Each row below holds a small network's activations on one input, seen along a few directions.
In each table, some parts of the input vary, and every possible input appears once, in random order.
Descriptions start from the smaller parts, as in this example, which fits no table here: one of 6 places along a line, together with either a single point or one of 9 places along a line or (one of 3 separate values, together with one of 8 places around a ring).
Shared parts are said once, and a part with two or three values counts as separate values.
In the rows, zero is written as 128.

A family of inputs:
r1: [132 109 126 114 139 110 137 133 124 102 118 134 123 107]
r2: [135 134 147 114 115 132 171 120 139 127 126 103 143 127]
r3: [136 138 132 117 156 125 116 135 121 122 108 147 120 128]
r4: [ 94 128 119 213 111 150  43 159 116 128 105 126 129 151]
r5: [142 150 112 115 135 102 147  91 127 148 149 160 107 117]
r6: [135 120 129 105 122 134 175  88 138 148 146 108 136 129]
r7: [142 133 150  99 115 141 145 131 140 146 136 117 147 156]
r8: [131 106 106 107 141 114 125 135 118 112 131 124 138  96]
r9: [ 95 118 112 201 119 144  38 162 121 116 136 120 117 128]
r10: [134 134 149 106 119 138 157 132 141 129 127 109 148 148]
r11: [132 139 126 118 134 118 154 124 124 130 125 159  99 122]
Question: What do these inputs look like to the network?
Answer: either one of 2 separate values or one of 4 places along a line or one of 5 places along a line
Question: Which of the alternatives is r9?
Answer: one of 2 separate values

A family of inputs:
r12: [119 105 131 115  86 138 192 101 147 134 161  79 153 128]
r13: [156 148 149  68 164 105 173 133 126 116 118 184  88 135]
r14: [168 102 117  28 177  82 176 149 111  80 119 146 133  61]
r15: [169 143 125  53 174  88 161 118 118 115 106 173 130 113]
r16: [ 91 157  93 222 135 119  21 152 110 121 135 173  83 119]
r17: [ 90 143 132 225  88 166  37 172 135 129 140  90 145 167]
r18: [133 119  91 109 132  90 183  86 124 126 157 158  93  85]
r19: [127  78 122 103 100 131 181 100 145 113 171  54 160  85]
r20: [150 187 196 107 113 178 166 127 156 185 108 130 139 218]
r21: [150  89 152  32 134 125 184 164 138  90 121  71 188 100]
r22: [124 160 146 150  80 159 178  75 146 194 149 105 144 177]
r23: [ 99  71 137 161 138 159  72 204 116  59  59  63 172 120]
r24: [143 135 187  75 121 154 182 151 156 128 118 107 148 176]
r25: [107 153 128 196 138 117  36 183 103 107  83 199  81 134]
r26: [136 146  95 133 137  94 156  50 125 161 160 157  93  98]
r27: [128 129 136 140  94 142 168  65 147 166 163  79 154 139]
r28: [158 202 157  99 153 129 155 106 127 172 109 206  77 178]
r29: [ 91  83  96 202  93 169  23 141 125 148 169  73 159 145]
r30: [104  84 107 158 184 115  59 187  90  51  55 143 118  77]
r31: [140  94  84  98 144  84 172  86 124 108 167 131 104  47]
r32: [ 93 100  57 197 140 120   9 124 104 140 163 157  98  98]
r33: [133 176 103 142 124 110 166  58 123 186 147 184  81 134]
r34: [106 139 165 202  90 164  51 205 130 116  85 114 142 183]
r35: [156 129 164  59 131 134 171 135 146 126 107  94 190 155]
Question: What do these inputs look like to the network?
Answer: one of 2 separate values, together with either one of 4 places along a line or one of 8 places around a ring
Question: The inputs of r33 and r22 match in every part but the choice among 2 separate values. If r16 is changed in the same way as r33 into r22, which row does it become?
Answer: r17
Question: Change only the choice among 2 separate values in r26. List by row number the other rows that result.
Answer: r27
Question: Change only the choice among 2 separate values in r19. List by row number the other rows that result.
Answer: r31

A family of inputs:
r36: [123 164 137 173  70 161 147  86 162 199 192 133 111 178]
r37: [105 139 131 150  87 159  95 159 145 137 160  74 170 144]
r38: [119 156  67 162 138 102 127  77 115 171 170 181  46 115]
r39: [145  88  98 104 130  75 148 115 113 107 137 134 135  67]
r40: [ 80 111 131 198 128 137  70 146 120 101  96 121 124 127]
r41: [129 108  94 138 166 120  67 154 105  99 132 162 106 119]
r42: [128 127 128  96 118 155 155 122 139 145 128  65 191 140]
r43: [ 96 127 107 182 133 139  41 132 124 133 130 105 150 118]
r44: [122 118 108 146 162 134  82 171  93  98 101 164  89  90]
r45: [105 119 142 177 138 152  43 167 109 123  91 130 116 131]
r46: [138 113 159  96 128 167 154 157 135 139  88  89 161 154]
r47: [114 122  76 153 162 114  83 135 104 108 144 137 122  80]
r48: [156 100 135  87 124 106 190 100 137  99 142  85 142  85]
r49: [107  98 109 201 107 128  57 121 120 123 123 100 137 110]
r50: [162 110 149  53 154 120 162 132 147 102 138 112 142 133]
r51: [135  97 129 116  93 148 171 108 133 132 121  61 179 133]
r52: [ 88 118 155 169  83 155 122 173 143 104 124  90 143 155]
r53: [113 127 166 151  97 167  95 195 135 129 119  98 137 160]
r54: [169 180 169  74 146 109 199 102 139 136 113 158 112 142]
r55: [133 194 175 169  94 143 128 153 141 161 123 145 128 200]
r56: [156 117 159  65 155 130 174 150 143 104 108 116 126 107]
r57: [138 150 143 112 100 162 203  41 141 207 163 125 138 168]
r58: [134 145  97  87 131  86 176  58 119 178 175 188  77 105]
r59: [149 128 135  70 149 114 176 113 142 110 150  90 155  91]
r60: [118 120 156 139  96 160  81 176 141 127 149  96 154 186]
r61: [121  97 113  98 146  89 157 140 121  85 107 156 123  85]
r62: [149 101 111  67 159  95 117 145 123 107 133 165 134 113]
r63: [133 106 150  85 142 115 199 127 146  80 112 104 128 104]
r64: [148 152 145  79 130 116 221  40 137 171 182 142  95 122]
r65: [ 99 106  98 167 154 114 109 150 104  78 107 153  96  90]
r66: [124  95  78 172 137 101 100 126  99  99 136 131 108  72]
r67: [111 157  99 202 114 136  91  70 149 192 158 163  83 154]
r68: [112 110 131 168 140 142  27 148 119 123 119 128 134 157]
r69: [144 111 123  78 157 110 131 163 114 106 103 168 117  85]
r70: [143 107 150  84 127 160 142 139 138 136 117  87 178 180]
r71: [113 104 148 117 115 153 181 136 140 113  93  80 165 151]
r72: [153 175 126  80 146  87 153 114 118 136 105 208  97 123]
r73: [158 177 172 111 122 144 182 108 135 172  95 136 155 189]
r74: [135 187 105 153 151 105 105 129 104 123 101 203  67 132]
r75: [124 189 142 192 133 129  71 126 123 146  92 179 102 173]
r76: [136 116  98  84 155  86 132 126 119 116 146 139 147  74]
r77: [114 109 133 170  60 151 110 144 140 123 152  71 159 137]
Question: What do these inputs look like to the network?
Answer: one of 6 places around a ring, together with either one of 2 separate values or one of 5 places around a ring
Question: The inputs of r61 and r40 match in every part but the place on the ring of 6. If r58 is changed in the same way as r61 into r40, which row does it become?
Answer: r67
Question: The inputs of r59 and r47 match in every part but the place on the ring of 6. If r63 is changed in the same way as r59 into r47, which row does it become?
Answer: r65
Question: Start at r62 and move only the place on the ring of 6, one step at a time. The first step leads to r50. Which rows follow, in order?
Answer: r70, r60, r68, r41

A family of inputs:
r78: [109 103  82 177 128 109 104 110 120 126 154 132  92  94]
r79: [139 127  98  61 121  83 229 111 108 128 112 166 119  87]
r80: [159 155 124  68 139 145 213  86 152 164 153 109 168 158]
r81: [176 129 158  57 121  88 225 122 145 110 154 156  97  75]
r82: [146 134 147 103 143 143 107 148 115 153 118 148 131 168]
r83: [ 96 128 103 180 108 132 106  96 125 157 161 137 112 120]
r84: [129 108 120 109 171 130 116 138 109  96 114 165  86 114]
r85: [120  89  96 116 146 128  72 145 125 125 144 109 153  96]
r86: [136 152 146 144 116 125  91 168 119 120 112 122 166 146]
r87: [114 144 115 184 134 100 111 141 119  95 108 142 100 108]
r88: [123 124 119 147 159 125 128 119 118 124 116 169  65 123]
r89: [110 148 136 150 138 146 130 107 125 156 124 169  85 151]
r90: [132 112 131  87 176 136 103 151 123 128 101 149 125 130]
r91: [132 111 115 132 113 137  76 140 115 148 160 114 161 134]
r92: [103 117 178 167  84 210 163 149 142 134  98  21 164 147]
r93: [143 157 141 127 124 145 111 121 136 166 120 152 106 174]
r94: [102 168 135 188 112 121 114 126 126 126 115 146 122 133]
r95: [118 129 115 148 147 106  99 162 112  68 106 135 119  98]
r96: [127 136 110 156  94 135  84 110 135 165 159 122 136 142]
r97: [123 132 127 127 149 119  85 174 128  97  94 121 159 111]
r98: [116  85  83 139 142 117  89 131 111  96 156 123 113  82]
r99: [134 175 141 166  97 124  96 140 137 136 112 129 143 153]
r100: [153 157 164  41 121 115 199 102 166 138 200  94 140 141]
r101: [161 108 138  83 155 103 201  32 126 136  87 101 169 110]
r102: [ 99  72 178 144  64 177 145 173 164 109 123  67 168 204]
Question: What do these inputs look like to the network?
Answer: either one of 2 separate values or one of 5 places around a ring or (one of 3 separate values, together with one of 6 places around a ring)
Question: Change only the choice among 3 separate values in r82. List by row number the other rows that result.
Answer: r86, r91
